A small network was trained on made-up records. Each row is its average activation on records with the value named, seen along a few directions.
Related values have similar rows: they may be neighbours, one step apart, or belong to one group.
Strong random noise was added to every row along 12 fixed directions; ignore it. To show where, here is one row again and again, with new noise each time:
[-279  201  370  224 -214 -342   -4 -101  465 -100  226  162  167  134
  290   82  -17  123 -212  335 -172  385   10  214]
[-287  -15 -115  913 -556  117  513    8    4   52  209  -29 -119 -143
  255 -161  360 -143   33   17   23  213 -249  257]
[ 259 -100   -5 -395 -131  111  129  331 -638 -309 -407  537   -6 -386
  586   69 -163  264  -34 -117 -207 -620   46 -520]
[ 150 -245 -260   63  187  257  -13   57 -293  -58   44  299  -77   86
  180 -120  181 -221   43 -309  223 -224  -84 -287]
[ 530  -84  171  -45  205  166 -254   60  -24  -11  173  162  -92  -59
 -467  -49  421 -334  -56  -82 -111   12  349 -101]
[  -4   38  422 -112  210 -125 -501  175 -302 -125 -364  498 -853 -443
 -149 -248  465 -388 -317  -21 -150 -360  391 -299]
[-201   59  605   39 -276   46  -45 -278  365  485  178  184 -566  265
 -293 -226  -68 -247 -258  376  336  -78 -233  222]
[   3 -125  477   97  253  117  226  206  -75  -93  -72  328 -132 -243
 -176  119 -267  161 -151   19 -229    0 -137  135]
[ 199 -310  455 -779   48  215   86   14 -337  131   84  163 -132  312
  330 -412 -238  192   63  212 -211   -9 -234  274]
[ -82 -227   63 -277 -304  188  -29 -379   13  357   84  350 -143  516
  557 -297  198 -329  -40  -27  202  106 -436   83]
[ 235  244  -85  116 -272  199  181  -80  -74 -132 -100  -86  290 -173
   30   61  125 -256  -60  -29  -57   -7  -88  -62]
[ 409  288   63 -546  -46  342   17  115 -164  -30 -146 -144   81    4
 -332   33 -319 -287 -102  171  345 -526  -53 -389]
[ 187 -579    3  544 -423  433  704  257 -354  238  153  403 -181 -279
   77   59  176  237  206 -224 -219  -83 -222  120]
[  58  -41 -338 -355  272  210   17  180 -203 -150 -107 -256  186   54
 -162  139  -10 -212   96 -168   29    0  -32 -215]


Values of BOBO:
zibi: [ 123 -157  112  292  562  314   42 -438 -130   35  188  220   13  249
   63 -331 -164 -138  -62 -302  192   36 -463  351]
bito: [  95 -142  -46  481  458 -170 -240 -152  134  190   13  -37  -64 -230
 -752  293  -60  271  129 -241  -51   86  225   53]
tase: [-274  207   33  609 -451 -210  273 -262  435  173   -2   85  287   47
  337  -27 -178  284  -23  -22   26  227 -284  315]
gali: [ 196  414  -86  122   79   35  195 -407 -135 -138 -224 -695  284 -273
 -140 -207 -205  172  151   37 -234   81 -174  353]
gud: [ 229 -153 -187 -315   45 -128 -317    1 -319 -174   -3  -12  -14    8
  424 -140  169  138  109 -155 -176  -86  309  -93]
mazor: [ -66 -209 -456  496   21 -117  -48  445 -156 -248 -149  517  -94 -480
  217  459  116  165  181 -385   75 -247  326 -632]
sosor: [ 326 -126  177  -48  269  -72   74  -51 -241   47  113  203  156    1
 -102 -133 -506  705   53    3   24 -516  180  178]
sogu: [ 233  193  150  484  956 -127    9   56  621 -341  -62  289  787 -174
 -370  737 -892  348 -310 -217  137  -68 -132 -178]
gibi: [ 276 -123   64  -84 -464  250  170 -211  -59  300    6  312  143   34
  132   36 -157  303  -38  -35  115 -317 -250  -46]
vesi: [ 300  181   52  -70 -327 -152 -141 -127 -156 -264 -579  157  176 -584
  113  264  126  -16  -57 -202 -486   50  269  -82]
sotad: [-292  358  -67 -202  -24   28  219   18 -192 -264 -898 -268  152 -628
  170  239   58 -162  -76 -175 -414  158 -239  167]
BOBO is arranged as a ring.
A walk along BOBO starts at tase and steps to its neighbour sotad. Put zibi, bito, gali, sogu in the order it reaches them.
> zibi, bito, gali, sogu
Which values are neighbours of vesi? Give them in the order they are listed.
> gud, mazor

Values of DUV:
mataf: [  -7 -240 -127 -446  181 -157 -387   27  125  217  204   95 -157  496
  121 -174  347  -94   -6   -2   79  155  207  -77]
nube: [ 204  224 -194 -255  -21  467  139   70 -197  -94   92 -332  229  222
  -56 -109 -197 -361   14   43  528 -252 -271 -136]
gapu: [ 287   73 -118   90   56  210  -28  114 -118   71 -100  -90  -51 -248
 -377 -117  433 -371   51 -116  -16   14  171   -6]
gov: [-266  331 -234  164  -88 -178  -16  -76  -85 -213   -4 -579  -19  -47
  210 -378 -159  129   74  254  204 -108  -46   18]
noka: [  10 -426  -41 -242  253  -12 -186  212  -48  -13  224  286 -154  222
   -2  135  118  -14   65  -61   41   13  231 -207]
doke: [-129   86  260 -370 -631   26  140  123    5   96   97  240  -14  441
  912 -374  147 -303 -143  340  102   64 -397   -3]
nepo: [ -17 -161  -73 -178  107  122   56    3 -193   71 -151   12  -90 -106
  -18  147 -176   28  124 -115 -128 -119 -139 -152]
dip: [ 336    0  194  -35  -84 -129   47   -3  226  -47  296 -237  295   45
 -107   31 -121  427  212  167 -246  272  273  316]
vofef: [-186 -273 -292  148   36  162   32 -287 -203  116  119  -19 -175  257
  277 -400  262  -46  131 -311   67   34 -233  238]
netu: [  46  301  203  331  -24 -542 -572 -421   46  -92  202  292 -392  -37
   68 -325    6  302 -194  283  231 -614  565 -275]
loba: [ 407  149  -36   81   90  222  477   48 -350 -233  -74 -328  556 -229
  -42 -175 -707  451  169   25   10 -259 -180  226]
DUV is arranged as a ring.
Which values are neighbours of dip? Give them in the order they are listed.
> gov, loba
Which values are neighbours of netu? Give them in the order they are listed.
> noka, nepo
Which values are neighbours of mataf? Give them in the order they are listed.
> gapu, doke
